Here are a small network's activations along a few directions, averaged over the inputs that share one value of a field.
Related values have similar rows: they may be neighbours, one step apart, or belong to one group.
Random noise pushes rows far along 15 fixed directions. That doesn't count. These rows show it; they differ only by the noise:
[-128   59  248  -32 -164 -215 -163 -396  -28 -458 -338  120 -513  198
  186  140  -69 -151  -77  244 -434  109   52   28  184 -204  -31]
[-347 -221  163  -52 -290 -398 -114 -543 -251  126  169  161 -576 -326
  241 -342 -164  542 -313  -35 -138  -40 -268 -317 -253 -118  485]
[ 469   21 -262   21  -94  -22  -97  501 -302   73 -218 -463 -232    8
  135  146   78 -333  349 -171  -51  204  128   32 -205  118 -213]
[ -29 -270 -245  319    3 -165   17  322  328  427  132  226   81  -41
  193   79   61 -163  206   67   14  -11  -20 -107 -136  -40   35]
[ -39  292  238 -165   14 -341  138  -48 -188  248  464 -110 -330  -45
   76 -234  -56  277    7 -221  383  509  127  -17 -203   69  299]
[ -66  -57 -236  266  -39  195  -92    6   32 -144   92 -201 -119  -90
  218  194  188 -188 -161   85   46  513  223   95   13 -190 -150]
[ -61  294   10 -219 -262   -5    1  -73 -308 -360  178  391  -46   36
 -265  162   23  -24 -378  229  116 -215  -66 -376   -8  139 -336]
[  96 -268   46  -55   31 -192 -217 -383 -242    9  110 -139  -32 -202
 -211  145  269   37  -84    1  156 -170 -185  -21 -167   80 -115]
[  62  275  109 -149  458    4 -152 -261  -38  -33 -149 -353  456   59
 -211  129 -296  174 -103  -24  -79 -647 -408  -24 -305  266  -47]
[ 615  585  -12  260 -651  280   -2 -110  -21 -360   45 -475  174  341
 -265  122  -61 -140  347 -212  279   98  134  376  -70 -190  -27]
[ 366 -140  491 -669 -418 -126  294 -135 -267 -145 -126  509 -234  122
 -428  -73  175  -66  513 -300   -7 -492   77 -208  225   62   57]
[ 185 -577  267 -396  -38 -128  251  -48  110  133  319  524  206  -50
 -392  409  511 -340   68 -279  167   59 -129  -32  194  -26 -210]
[ -41   46   56  -51 -546 -222  108   30  278 -137  168  292 -204   65
  174 -204  214 -176  197   45  -33  120   14  102  519   44  217]
[  14 -480 -311 -261 -239  370 -133 -686 -105 -167  -57 -740 -151 -371
 -249  242   95   58 -138 -279 -608  -46  251 -185 -512 -100  398]
[ 103  231 -289   46  -79  -74  -54   33 -506  -42 -114  -31 -604   43
 -206  123  218  190   89  217  274   68 -122  164  374   82  -85]
[ 184  -63   73  551  -93 -543 -282   -8 -196  260 -483  356    4  174
  115 -388 -514  302 -203  152  133 -161 -149  328   73 -236   51]
[ 125 -154  514 -124  -64  112  133 -212   83    7  -34 -196  -58  -75
  421 -128 -179   95  256 -580 -154  118 -178  -12 -271 -331  282]


Values of K:
k10: [ -44 -135 -199    2  192   85 -273  154 -584 -152 -108  173    3 -274
 -263 -158  215  110 -219  386  370 -390  286 -429 -268  184 -410]
k5: [  75 -154  -23  205 -209 -106  -44  436 -396  150 -345  170 -483  -20
  306 -162 -395   -5  -24   20 -275  203    7 -197 -302 -253 -153]
k1: [ 146   46  308  108 -404 -116 -267 -154   34 -412  -46 -120  227   83
  186   35  -99 -353 -437  -60 -163  167 -264  165    2  -80 -413]
k2: [-294  398  337   -9  405  463  229 -106   81 -167  331 -143  -80  191
  -19  169   24  150   13    2  237  616  314  -84 -293 -345 -105]
k8: [  33  -56  235  362  185 -118 -380 -334  153 -196 -311 -379  242  -26
  372 -291 -116  -34 -110   18  -22  135  119  491   89 -127   31]
k6: [ 328  397   19  205 -510  -54  -58   -3 -123  -94   67 -177  142  158
 -123 -124 -219  275  -67 -108  183 -136 -534  202  -87  -38   95]
k3: [-136 -204   89 -333 -153   80  100  113   15  -33  352  127  221 -246
  -51  105  194 -133 -224  -77 -146 -213 -509 -347  -94  289 -267]
k7: [ -33  452  -95 -138  425 -270   98  778  -69  232 -254  -98 -252  222
  442 -124 -362  -91   40  -47 -200  415   -9   99  179  283   29]
k4: [  38  -54 -432  466 -163   35 -196  282  -79  -10 -234  134    5   58
   26  -75   18   92  -79  330   88 -157 -114   74  171  -90 -118]
k9: [  95  382 -121  190  193 -132  -75   60 -253  123  -85 -391 -425  104
 -158 -324  197  106  574  305  472  160  568  404  303  254   17]
Each value of K is a pair of two hidden parts, and every pair occurs once (2 first parts, 5 second parts).
Q: Changing only the second part turns k9 into k10. k1 has the same second part as k9; what does that change turn k1 into?
A: k4
Q: Changing only the second part turns k6 into k8. k2 has the same second part as k6; what does that change turn k2 into?
A: k7

Values of W:
w8: [-214 -197 -208  221  219   82 -134  -15  374   28 -195 -197   32  -25
  153  -49  -11 -142  108  281 -282  -51  477  -42 -162  -35  131]
w3: [-226  125 -328  453  325  -15 -167   79  -64   69  -91  304  -73   52
   54  138   29   26  -90  521  241  -79  106  -11  147  -47 -304]
w4: [-339  141  340  -20  288  485  151   71  107 -159  -41  -98   -3 -221
  782 -298 -196  181  -29 -250  -16   78 -129 -174   -8 -152   29]
w7: [ 176  -67 -382  445  -66  255 -253    3 -161  -54  -78 -313  110 -153
   36  -78  132   -7  113  128  252  -48  352   17 -236 -136 -117]
w5: [ -19  155  315  205  474  -29  -35 -136  199   51  -51 -110   55  195
  215  134  -96  -82  224    7  166  126  164  139 -164 -180 -120]
w9: [-137  126  -73   34 -200   44   33   28   14  -62  149  -28  -54  -82
  118 -174   27   65 -105   42   15  167 -147  106  254   51   64]
w2: [  -8 -267 -514  -95  -41  -26 -102   70 -150  -66 -366 -290 -339   74
 -200  469 -117 -171 -532   43 -771  639   19  226   95 -110   68]
w10: [-278  -80  110 -158  215  347   36 -128  -43 -288   37  -89  -22 -207
  157 -143  215   71 -111   51   82   80  160  -81  168   -8  -67]
w6: [ 108   14  -47  158 -319   12   39 -305  -68   82  185  -48 -397   58
 -333  169  247  123  417   85  187  -74   56   20  -99 -112   98]
w1: [ 179  -10  292  -60 -345   91  157    7 -144  -67  -36  222  -71   11
  158 -192 -168  187   -7 -379   87   72 -117  -62  -40 -307  147]
The values of W form a 2 by 5 grid.
Q: Fewest steps between w7 and w4?
A: 3
Q: Which values are neighbours of w9? Give them in the order they are listed.
A: w2, w6
Each value of W is a pair of two hidden parts, and every pair occurs once (2 first parts, 5 second parts).
Q: Changing only the second part turns w6 into w3. w10 has the same second part as w6; what does that change turn w10 into?
A: w7
Q: Changing only the second part turns w5 into w9. w1 has the same second part as w5; what does that change turn w1 into?
A: w2
